Each row below holds a small network's activations on one input, seen along a few directions.
In each table, some parts of the input vary, and every possible input appears once, in random order.
Descriptions start from the smaller parts, as in this example, which fits no table here: ring(5) and (point or line(11) or (values(3) and line(4))).
Shared parts are said once, and a part with two or three values counts as separate values.
In the rows, zero is written as 128.

A family of inputs:
row 1: [109 129  72 139 134 112 131 186 116 103 155 129 118 171 137 119 128]
row 2: [ 98  98 110 113 183 150 115 149  94  97 170 149  90 153 117 128 140]
row 3: [119 133  67 114 156 124 100 156 100 100 164 147 118 171 148 119 152]
row 4: [188 136 202 115  82 138 125  52 160 185  51 135 164  65 132 143  99]
row 5: [202 157 185 142  82 102 128  49 137 188  53 109 179  93 176 149 111]
row 6: [ 90 137 121 120 144 132 124 201 125 104 163 118  95 125 106 111 131]
row 7: [111 153  96 133 153 106 124 206 126 100 162 116 125 148 142 113 130]
row 8: [180 121 221 127 105 117 143  35 140 176  52 105 146  75 139 162 105]
row 9: [206 157 174 133  87 102 127  41 132 183  58 116 205  72 159 138  97]
row 10: [194 157 189 142  85 126 136  26 144 178  65 112 202  74 136 131 114]
row 11: [ 80 123 134 128 176 130 141 193 127  91 165 118  95 129 116 126 120]
row 12: [109 119  65 125 143 125 109 165 109  97 164 140 118 177 151 121 139]
row 13: [ 97 123  85 142 128 124 138 165 133 111 167 127 117 167 111 107 155]
row 14: [102 125  75 125 144 145 117 147 122  99 169 134 111 177 119 110 155]
row 15: [108 135  86 121 153 152 108 145 105 103 175 137 119 178 120 116 157]
row 16: [ 96 139  96 137 135 132 144 185 134 109 167 111 122 161 113 111 146]
row 17: [ 89  94 103 125 165 133 137 157 112  95 160 142  82 153 104 126 131]
row 18: [185 140 209 130  72 129 125  48 138 187  55 110 147  67 141 153 108]
row 19: [ 96 149 110 141 144 120 130 186 144 104 175 115 125 148 119 104 150]
row 20: [103 124  68 136 137 110 120 170 114 103 158 141 119 174 140 125 137]
row 21: [ 74 113 119 128 160 125 157 181 124 100 160 128  93 137 110 135 131]
row 22: [ 82  93  99 118 169 144 125 150 111  87 164 143  84 157 119 132 131]
row 23: [103 123  84 143 134 133 127 156 126 104 172 141 114 176 112 110 153]
row 24: [ 79 123 105 125 134 127 136 191 126 112 154 125  94 129 102 121 140]
row 25: [209 154 172 124  90 109 125  52 161 189  53 132 190  88 168 142  99]
row 26: [196 154 190 134  89 134 135  38 171 182  58 129 190  91 144 133 118]
row 27: [ 85 108  94 129 126 142 130 184 125  95 157 133  89 141 109 125 131]
row 28: [196 158 194 147  79 124 133  32 155 189  65 100 176  93 148 140 120]
row 29: [181 126 210 126 111 122 146  25 133 172  59 118 171  51 132 150  95]
row 30: [ 82  90 104 128 157 125 147 166 126  95 159 136  87 141 112 121 136]
row 31: [ 89 107  92 125 132 149 118 174 116  93 160 143  86 150 109 126 131]
row 32: [ 90 101  94 116 137 147 109 161 104 108 165 145  90 154 109 121 143]
row 33: [188 140 197 121  78 129 124  40 134 182  59 117 174  46 124 142  94]
row 34: [103 115  93 108 150 160  98 161 100  96 169 151  89 150 113 124 144]
row 35: [103 137  81 135 141 104 135 198 125 116 155 121 124 155 140 118 139]
row 36: [184 117 213 113 114 125 142  39 160 173  49 132 160  72 133 156  98]
Changing only one part turns row 10 into row 33. The same change can be made to row 14. Which row results?
> row 32
What is each input in this table made of?
> line(4) and (values(3) or line(6))
Change only the line(4) part in row 4. List by row number the other rows that result.
> row 25, row 26, row 36
Change only the line(6) part in row 11. List by row number the other rows that result.
> row 2, row 17, row 21, row 22, row 30

A family of inputs:
row 37: [165 120 137 116  99 147  95  79 117 149 103 141 137 130 134 135 135]
row 38: [151 163 143 142 124  89 156 127 153 157 103 103 159 104 155 130 125]
row 39: [147 158 141 150 105 115 151 105 171 150 116 107 172 123 141 112 138]
row 40: [166 153 131 143  86 143 129  87 142 142 122 128 165 130 124 117 142]
row 41: [ 57 125  58 114 163 148  91 233 105  67 210 140  81 165 107 105 158]
row 42: [170 144 118 131 128 118 117  66 131 154 105 140 168 149 148 136 140]
row 43: [160 154 127 146 105 124 133  68 151 142 119 112 175 141 133 116 148]
row 44: [128 133 178 121 109 117 147 127 137 154  98 112 129  85 118 144 114]
row 45: [142 127 160 129  99 159 133  71 136 142 114 125 143 114  97 128 142]
row 46: [ 55 103  88 117 205 149 134 201 106  64 213 138  64 165  96 116 152]
row 47: [ 73 115  35 134 148 120 127 236 111  73 192 145  88 200 115 100 142]
row 48: [ 58 102  53 133 139 130 111 232 106  72 191 139  68 194 106 105 149]
row 49: [145 101 170 117 147 129 126  72 121 141  98 152 126 102 146 153 101]
row 50: [146 140 162 141  86 141 131 118 154 153 108 109 141 100 115 116 132]
row 51: [ 47  88  64 130 155 145 136 215 100  74 194 138  51 193 102 124 148]
row 52: [128 127 184 141 122 138 164  91 169 137 108 120 132  93 102 120 131]
row 53: [ 76 144  50 130 169 143 108 234 101  72 213 134  94 191 122 106 151]
row 54: [131 132 177 133  99 148 152 107 156 151 106 115 136  98 104 122 131]
row 55: [150 118 148 110 115 152 119  62 113 153  97 139 120 118 124 136 129]
row 56: [ 68 115  30 136 166 103 140 219 118  77 196 141  99 206 129  99 152]
row 57: [131 127 187 127 132 109 158 114 153 139  98 113 123  81 122 142 116]
row 58: [137 119 170 116 125 116 131 112 110 148  87 115 126  84 138 151  93]
row 59: [155 122 161 121 106 110 108 130 114 146  94 118 142  94 152 150 100]
row 60: [165 145 145 129 112 101 128 132 122 147 101 126 155 100 165 148  98]
row 61: [169 133 126 127 121 127 105 100 117 151  98 139 158 120 162 145  95]
row 62: [149 163 145 148  90 127 142 118 163 155 111 114 158 115 121 112 124]
row 63: [ 53 115  80 114 178 160 116 218  93  73 209 133  68 173 101 115 153]
row 64: [149 103 160 108 127 142 112  88 111 145  90 136 131 104 146 157 101]
row 65: [159 159 150 136 103 106 141 144 151 150 102 108 152  99 143 136 115]
row 66: [137 113 177 123 142 108 146  98 123 137  99 126 124  76 143 153  97]
row 67: [174 138 122 125 109 136 104  82 124 148 101 139 159 142 136 135 127]
row 68: [152 139 143 138  89 149 115  79 130 149 112 117 143 116 106 112 139]
row 69: [144 139 162 130  99 113 123 136 144 154  99  99 141  90 123 141 111]
row 70: [ 48  69  58 113 188 127 156 201 122  66 198 158  58 159  90 118 142]
row 71: [138 124 169 134 122 146 145  54 149 130 112 126 135 112  96 121 140]
row 72: [ 72 142  47 122 187 118 119 223 111  75 212 133 113 191 129  91 159]
row 73: [164 136 121 131 140 110 117  84 123 153 101 135 166 125 174 145 108]
row 74: [154 148 137 133 131  83 137 114 121 148  97 120 158 109 179 139 108]
row 75: [156 116 145 116 112 130  91  93 114 154  96 136 136 112 150 146  98]
row 76: [153 109 160 117 136 146 128  53 129 133  99 149 124 117 124 143 136]
What is each input in this table made of?
> line(5) and (values(2) or ring(6))
Changing only the line(5) part turns row 64 into row 49. The same change can be made to row 45. Which row results?
> row 71
Change only the values(2) part in row 53. List by row number the other rows that result.
> row 47
Change only the line(5) part in row 76. List by row number the other rows that result.
> row 37, row 42, row 55, row 67
Change only the values(2) part in row 72. List by row number the other rows that result.
> row 56
List by row number the other rows that have the line(5) part in common with row 59.
> row 37, row 41, row 48, row 50, row 68, row 69, row 75

A family of inputs:
row 77: [152 127 127 119 135 116 115 114 117 134 114 138 145 123 162 143 109]
row 78: [136 118 151 121 155 117 142 110 126 128 111 133 125 107 136 142 112]
row 79: [152 158 126 140 112 113 130 134 138 140 118 116 151 129 149 127 130]
row 80: [153 152 118 138 109 131 123 112 146 136 126 123 157 140 137 116 133]
row 81: [131 109 149 128 146 134 141  84 120 132 118 133 125 124 126 136 122]
row 82: [134 113 150 116 119 147 109 103 113 140 116 136 115 113 120 139 128]
row 83: [148 137 125 128 118 104 128 134 131 142 109 127 148 122 164 136 111]
row 84: [139 117 153 112 127 130 109 123 114 136 108 132 121 102 129 141 106]
row 85: [132 125 147 126 111 117 125 143 122 144 108 119 131  96 129 141 108]
row 86: [129 138 143 137 127 128 147 105 156 133 125 113 141 120 110 111 140]
row 87: [133 140 140 130  98 141 122 120 134 142 124 116 140 114 101 113 132]
row 88: [130 118 142 133 129 139 142  86 148 133 122 134 130 127 114 125 141]
row 89: [152 126 121 125 129 132 116  93 107 135 117 139 139 137 148 138 127]
row 90: [ 59 111  74 119 149 145 114 223 106  77 195 142  70 168 102 114 147]
row 91: [130 123 148 136 139 102 150 125 135 136 108 115 134 105 135 136 110]
row 92: [151 133 114 135 113 138 119  91 128 136 122 136 148 144 135 125 136]
row 93: [128 141 154 140 127 112 152 126 153 137 119 106 138 113 127 122 131]
row 94: [ 53 108  70 129 181 133 143 206 119  73 196 138  77 180 107 110 150]
row 95: [135 146 150 129 100 128 129 144 137 142 117 112 132 104 118 130 127]
row 96: [137 120 140 122 100 153 116 102 133 138 120 135 126 120 106 129 134]
row 97: [ 74 127  45 128 163 128 115 210 107  76 195 145  95 198 132 113 151]
What is each input in this table made of?
> values(3) and (point or ring(6))
Changing only the values(3) part turns row 96 into row 92. The same change can be made to row 85. Which row results?
> row 83
A walk changes only the ring(6) part. It starts at row 91 and steps to row 93. List the rest of the walk in order.
> row 86, row 88, row 81, row 78

A family of inputs:
row 98: [141 100 148 101 129 129 147  92 117 124  95 149  90 100 113 147 121]
row 99: [135 151 159 133 125 165 114 106 146 139 129 130 137 119 106 108 133]
row 100: [ 40 114  48 127 200 129 149 217 123  46 214 132  79 194 127 111 160]
row 101: [151 143 116 139 110  84 128 139 146 154 109 124 170 116 151 123 113]
row 102: [149 136 115 163  90 131 129  85 130 135 135 119 162 147 133 114 146]
row 103: [145 124 144  99 144 132 130  90 106 141 104 133 120 115 131 149 129]
row 104: [140 157 167 136 140 109 113 151 145 144 106 113 134  99 126 120  92]
row 105: [138 140 146 132 128 103 115 143 142 151 122 120 171  98 149 124 109]
row 106: [132 153 132 139 104 154 130  92 142 146 124 130 145 126 133 114 150]
row 107: [144 109 136 117 126 134 107  88 110 136 122 143 142 120 169 146 129]
row 108: [127 118 159 118 107 157 157 107 163 115 108 112 111 126  88 137 141]
row 109: [ 63 101  43 128 147 135  86 249  87  80 215 142  66 195  94 108 147]
row 110: [130 131 159 125 126  98 171 141 127 139 101 105 123  82  97 135 106]
row 111: [157 115 121 133 117 131 115  91 108 142 108 140 142 155 177 156 118]
What is each input in this table made of?
> values(2) or (values(3) and line(4))
Change only the line(4) part in row 104. List by row number the other rows that result.
> row 101, row 105, row 110
Change only the values(3) part in row 108. List by row number the other rows that result.
> row 98, row 110

A family of inputs:
row 112: [122 115 191 141 107 134 161 115 154 131 123 124 138  99 102 133 127]
row 113: [154 121 135 130 129 172 114  62 121 154 121 140 118 127 146 120 145]
row 114: [146 122 125 117 134 150  96  76 113 144  91 146 109 121 168 141 106]
row 115: [121 105 159 108 145 132 128  88 100 142 103 135 115  87 132 151 107]
row 116: [146 155 165 127 117  90 146 145 154 133 103 112 138  92 157 135 124]
row 117: [135 166 176 142 109 106 142 126 170 138 111 103 153 114 110 122 134]
row 118: [158 163 125 149 101 111 138 106 145 143 120 100 177 127 128 112 139]
row 119: [105 111 156 128 120 148 124  61 131 123 109 130 122 103  95 131 117]
row 120: [122 108 177 125 108 110 140 130 150 123  94 128 126  86 120 148  92]
row 121: [ 61 114  65 123 145 133 100 241  91  73 211 128  76 179  93 114 154]
row 122: [177 150 115 145 116 100 139 125 124 137 102 100 165 116 151 125  98]
row 123: [178 139 113 112 118 127 119 109 106 163 101 150 156 139 163 146 122]
row 124: [ 58  94  52 136 171 117 146 214 119  76 198 134  62 204 105 117 160]
row 125: [ 71 119  48 112 191 147 111 232 116  62 214 152  98 179 112  97 142]
row 126: [165 137 117 127 107 143 115  92 125 179 120 138 168 148 140 128 151]
What is each input in this table made of?
> values(3) or (values(2) and ring(6))
Change only the values(2) part in row 117. List by row number the other rows that result.
> row 116
